A small network was shown many inputs. Here are its activations along a few directions, one row for each input.
In each table, some parts of the input vary, and every possible input appears once, in random order.
Descriptions start from the smaller parts, as in this example, which fits no table here: one of 4 places along a line, together with either a single point or one of 9 places along a line or (one of 2 separate values, together with one of 8 places around a ring).
Shared parts are said once, and a part with two or three values counts as separate values.
(in the rows, 128 means zero)

A family of inputs:
row 1: [196 115 115 176 142 102 183 120 142 108 182]
row 2: [106 146  56  77 144  98  62 112 135  87 109]
row 3: [169 107 201 147 128 108 128  47  85 138 120]
row 4: [184  87 228 121 134 139 158 177 157  81 133]
row 5: [103 164 148  45 122 168  93 207 163  93 111]
row 6: [ 82 154 116  76 112 161  57  72 105 140 112]
row 7: [ 40 138 111  96  97 144 107 133 118 191 118]
row 8: [149 110 143 229 146 139 195 147 132 155 131]
row 9: [ 65 171  60 146 115 174 145 169 142 156 101]
row 10: [203  82 131 145 164  64 129  83 124  94 121]
row 11: [108 178  34  99 122 139 123 152 135 104 160]
row 12: [130  85 194 180 110 100 157 116  98 189 137]
What do these inputs look like to the network?
Answer: one of 2 separate values, together with either a single point or one of 5 places around a ring
Changing only the choice among 2 separate values turns row 7 into row 12. The same change can be made to row 5. Which row results?
Answer: row 4

A family of inputs:
row 13: [134  85 107 174 140  87 163 112 114 132  61]
row 14: [144  99 163 222 130 140 164 125 141 187 189]
row 15: [ 61 130  33  94 110  98 127 133 128 147 115]
row 16: [173  83 208 130 129 126 108  43 105 170 174]
row 17: [171  87 111 181 116  83 195  85 114 149 162]
row 18: [ 38 139  80 134 123 156  96 175 150 186 141]
row 19: [ 53 140 133  42  89 112  56  98 103 153 118]
row 20: [182 110 198 147 141 144 182 147 161 162 177]
row 21: [208 115 129 156 147  55 150 103 114 106 181]
row 22: [173 114 125 149 167  59 116 130 116  90  81]
row 23: [185  89 181 130 119 104 175 138 129  68 187]
row 24: [109 169  50 139 107 143 166  94  97 116 111]
row 25: [101 119  96  52 122 145  79 178 169  86 142]
row 26: [133  86 205 126 146 126  73  68 112 152  72]
row 27: [ 85 151 114  64 121 159 106 197 177 164 127]
row 28: [140 117 192 135 135 125 168 186 137 131  72]
row 29: [101 102 156 206 131 123 153 165 110 157  83]
row 30: [ 85 179  98 179 120 201 135 136 120 155 137]
row 31: [151 195  67 114 134 116 118 114  96  75 130]
row 32: [111 148  50  76 159  95  59 140 155 119 139]
row 33: [160  82 177 132 157 128 119 152 163  64  92]
row 34: [143 161 116  97 121 187 120 138 141  51 140]
row 35: [129 191 133 108 122 204 148 158 145 130 125]
row 36: [ 99 181 150  87  87 157  96  59  73 121 117]
Changing only one part turns row 29 into row 14. The same change can be made to row 28. Which row results?
Answer: row 20
What do these inputs look like to the network?
Answer: one of 4 places along a line, together with either a single point or one of 5 places around a ring
Change only the place on the line of 4 in row 26. List by row number the other rows that result.
Answer: row 16, row 19, row 36

A family of inputs:
row 37: [122  81 206 167 108 119 157 106  89 175 120]
row 38: [140 104 136 210 116 103 169  76  66 147 160]
row 39: [ 61 124 130  54 107 169 107 187 164 130 134]
row 40: [113 176  88 101 170 172  97 194 191  98 139]
row 41: [201 102 161 158 134 140 215 159 145  63 124]
row 42: [111 177  24 128 124 128 100 140 165 134 128]
row 43: [194  99 105 206 130  91 171 114 135 125 144]
row 44: [ 44 150 121  93 121 168  83 129 120 188  73]
row 45: [170 113 229 132 127 112 174 168 124 142 132]
row 46: [ 62 180  54 131 112 140  99 104  93 158 143]
row 47: [190 101 152  27 161  65  34  32 115  46 112]
What do these inputs look like to the network?
Answer: either a single point or (one of 2 separate values, together with one of 5 places around a ring)
Change only the choice among 2 separate values in row 43. List by row number the other rows that result.
Answer: row 42
Change only the place on the ring of 5 in row 38. List by row number the other rows that result.
Answer: row 37, row 41, row 43, row 45
